Each row below holds a small network's activations on one input, seen along a few directions.
Each table varies a few parts of the input and shows all the possible inputs, shuffled.
A made-up example of a description, with smaller parts first: ring(5) and (point or line(11) or (values(2) and line(6))).
Shared parts are said once, and a part with two or three values counts as separate values.
In the rows, 128 means zero.

Other details of the inputs vary at random and push rows far along two fixed directions, the same in every table; ignore that.

Table:
x1: [149 113 122 136 106 150 139 149 140 107 140]
x2: [136 153 105 149 142 156 121 174  90 143 165]
x3: [115 121 158 100 163  92 114  90 129 147 101]
x4: [161 127 130  96  85 129 164  89 129 113  68]
x5: [ 87 110 149 133 166  93  72 113 122 139 165]
x6: [135 121 146 131 123 135 132 112 117 141 115]
x7: [132 138 107 158 127 174 119 186 124 131 185]
x8: [167 135 115 155 131 164 134 178 104 131 162]
x9: [142 130 150 111  91 134 171 103 153 134  57]
x10: [150 134 128 130 109 132 146 128 111 118  98]
x11: [137 121 125 143 128 158 116 152 132 119 161]
x12: [117 107 154 114 133  88 125  85 116 141 104]
x13: [109 117 139 106 119  81 103  86 136 113 111]
x14: [ 92 106 143 134 164  79  77 119 119 134 166]
x15: [145 150 114 158 116 160 131 167  99 136 143]
x16: [154 133 137 132 113 142 157 115 146 132  81]
x17: [ 84 107 145 121 137  91 107  86 148 137 116]
x18: [126 124 126 110  76 114 141 103 149 105  92]
x19: [145 158 114 174 152 155 118 183 116 155 160]
x20: [143 131 119 129 135 155 144 132 125 141 125]
x21: [141 139 131 122 124 110 118 115 106 132 115]
x22: [151 132 151 119 111 137 153 115 145 133  78]
x23: [106 112 135 111 168  89 107 109 102 153 148]
x24: [163 147 116 153 146 164 134 166 126 138 140]
x25: [138 138 116 156 112 155 135 162 157 122 132]
x26: [129 149 113 152 146 158 111 196 139 133 176]
x27: [149 152 118 141 161 158 120 182 115 148 162]
x28: [138 120 136 129  98 129 157 118 124 136 102]
x29: [ 97 135 132 132 168  78  89 121  83 149 144]
x30: [150 151 107 151 165 157 123 175 117 148 162]
x31: [147 123 124 132 114 152 145 134 167 108 111]
x32: [146 119 131 110 105 156 164 108 130 132 100]
x33: [133 113 118 126  91 145 156 138 147 113 125]
x34: [110 125 122 126 136 121 127 125 157 130 125]
x35: [ 92 149 161 125 161  57 146  81 134  98 180]
x36: [126 128 143 133 131 128 113 141 154 121 126]
x37: [140 134 133 134 120 136 131 125 108 128 112]
x38: [137 136 120 134 124 155 151 132 126 146 118]
x39: [120 123 131 115 139 128 121 136 155 124 132]
x40: [ 97 122 123 126 181 101  88 129 141 138 162]
x41: [103 130 136 112 160  95 125  96 128 158 107]
x42: [122 109 141 112  88 122 141  90 150 100  83]
x43: [150 111 147 104  92 148 170  85 138 123  73]
x44: [138 137 117 105 131 115 127 115 106 134 122]
x45: [156 132 112 147  89 160 143 164 135  93 124]
x46: [128 123 120 154 113 138 123 163 130 124 159]
x47: [122 122 135 109 147  96 120 101 101 127 110]
x48: [144 135 109 165 147 170 106 182 131 122 183]
x49: [126 118 126 123 119 134 120 123 133 104 127]
x50: [127 134 134 139 115 140 127 153 156 125 126]
x51: [ 95 124 119 108 166  78  74 116 115 129 167]
x52: [ 96 110 134 110 156  79  92 104 119 113 134]
x53: [126 111 126 116 112 146 136 119 147 117 129]
x54: [144 135 131 146 105 161 146 141 118 142 125]
x55: [131 121 130 140  90 156 140 135 147 120 126]
x56: [139 136 111 153  90 165 137 164 133 108 137]
x57: [ 92 108 129 101 143  97 106  95 130 118 130]
x58: [143 105 120 113  87 147 163 125 155 103 112]
x59: [102 142 131 125 163  74  80 113  86 156 148]
x60: [147 129 136 138 117 149 146 119 131 136 101]
x61: [159 149 108 157 141 170 119 181  91 129 166]
x62: [156 149 101 145 133 173 132 175  97 130 157]
x63: [131 116 141 100  91 139 173  83 136 137  74]
x64: [139 123 123  97 109 123 162 100 119 117  81]
x65: [137 132 131 139 111 147 151 121 131 143 102]
x66: [ 90 102 136 103 150  98 111  83 150 131 122]
x67: [157 168 150 132 105 122 219 100 133  94 132]
x68: [130 145 103 165 127 144 106 191 111 116 175]
x69: [134 127 112 138 101 168 151 146 156 119 127]
x70: [ 97 139 142 119 186  92  95 126 111 168 145]
x71: [113 125 116 124 113 135 129 132 132 116 132]
x72: [134 107 142 120  84 142 158  92 172 107  75]
x73: [107 132 131  94 138  79 117  83 104 147 108]
x74: [113 125 137 133 184 110  93 117 105 156 152]
x75: [133 109 120  94  83 130 167 101 154  89  78]
x76: [ 86 129 119 113 160  76  77 119 113 135 165]
x77: [129 132 127 152 143 133 109 150 150 125 144]
x78: [ 95 114 126 101 121  93 127 100 133 113 109]
x79: [102 123 130 127 167  95 105 127  95 161 160]
x80: [111 120 128 110 143  87  89 106 125 116 141]
x81: [152 137 124 144 128 165 125 178 151 115 147]
x82: [122 135 120 116 131 114 137 122 101 134 115]
Each input here is: values(2) and (point or (ring(5) and line(8))).
Question: Changing only the values(2) part turns x43 into x11. The same change can be made to x19. Which row results?
Answer: x25
Question: Changing only the values(2) part turns x9 into x50. The same change can be made to x67. Which row results?
Answer: x35
Question: Change only the line(8) part in x72. List by row number the other rows that result.
Answer: x5, x13, x14, x36, x42, x45, x77

Table:
x83: [203 147 122 123  42 176 206 112 160  78  57]
x84: [143 136 134 140  92 136 193 123 137 120 126]
x85: [125 117 106 164 115 167 101 176 180  75 189]
x86: [180 132 143 143  46 204 199 115 171 103  42]
x87: [129 155 144 167 143 148 129 166 138 151 151]
x88: [158 128 113 121 106 163 145 152  98 118 155]
x89: [138 119 120 124 167 136  99 163 111 143 138]
x90: [158 110 128 150 103 177 142 162 121 144 125]
x91: [168 126  98 134  29 179 206 135 131 102  78]
x92: [107 117 114 104 132 137 116 112 122 158 118]
x93: [142 146 104 138 128 144 102 162 127 148 119]
x94: [183 128 107 145 105 216 146 195 117 137 153]
x95: [ 88 104 144  81 184  45  84  81  92 129 128]
x96: [139 135 119 165 133 143 136 141 100 122 171]
x97: [174 162 104 153 135 202 171 207 149 128 146]
x98: [125 125 160 119  93 105 157  61 134 100  75]
x99: [166 151  75 151 126 200 130 214 120 134 140]
x100: [122 117 153  66  82 105 209  39 160 112  66]
x101: [126  94 154  76  96 136 178  32 166 125  43]
x102: [139 127 128 100 121 120 163  85 133  94  87]
x103: [ 83 130 142 113 121  70 104  84 102 131 105]
x104: [130 139 119 133 155 134 119 125  98 124 180]
x105: [ 63 107 102 139 155 100  42 163 149 109 201]
x106: [ 97  88 156 102 129  66 122  67 100 133 110]
x107: [135 142 113 151 197 149  89 167 115 141 172]
x108: [128  94 126 105  59 144 181  77 156 136  33]
x109: [120 127 140 112 159  63  78 112  96 131 141]
x110: [146 137 124 150 172 129  66 183 106 156 166]
x111: [116 122 152 114 163  90  96  78 142 144  96]
x112: [107  95 119 139 122 130  75 171 162  89 185]
x113: [ 95 120 124 149 135 124 104 164 190  95 193]
x114: [104 128 162 102 162  68 121  79 160 155  91]
x115: [177 176  78 163  99 171 127 211 105 114 155]
x116: [135 161 132 134 151  92 127 137 127 129 153]
x117: [108 134 147 146 159  90  75 145  76 136 175]
x118: [114 128 133 131 102 136 123 122 130 145  81]
x119: [ 75  98 175 116 177  56  60  83 105 165 115]
x120: [137 136 132 125 136 160 160 134 147 150 138]
x121: [105 117 135 162 187 120  87 127 108 163 172]
x122: [ 69 106 165 120 185  60 111  73 133 175 131]
x123: [125 129 143  83 119  93 188  80 152 103  79]
x124: [128 145  92 127 121 148 125 154  91 131 167]
x125: [133 173 135 173 140 131 130 176 109 129 183]
x126: [ 89 122 117  82 150  69 109  85 106 125 103]
Question: Changing only one part turns x122 into x121. The same change can be made to x114. Which row results?
Answer: x111
Question: Changing only one part turns x113 into x85. The same change can be made to x97. Which row results?
Answer: x107
Question: Describe the family of inputs behind these rows.
Answer: line(4) and (point or (values(2) and ring(5)))
Question: Change only the values(2) part in x89. List by row number the other rows that result.
Answer: x95
Question: Change only the line(4) part in x123. List by row number the other rows that result.
Answer: x95, x102, x126
Question: List by row number the other rows that have the line(4) part in common with x124.
Answer: x91, x92, x93, x99, x103, x105, x108, x115, x118, x126
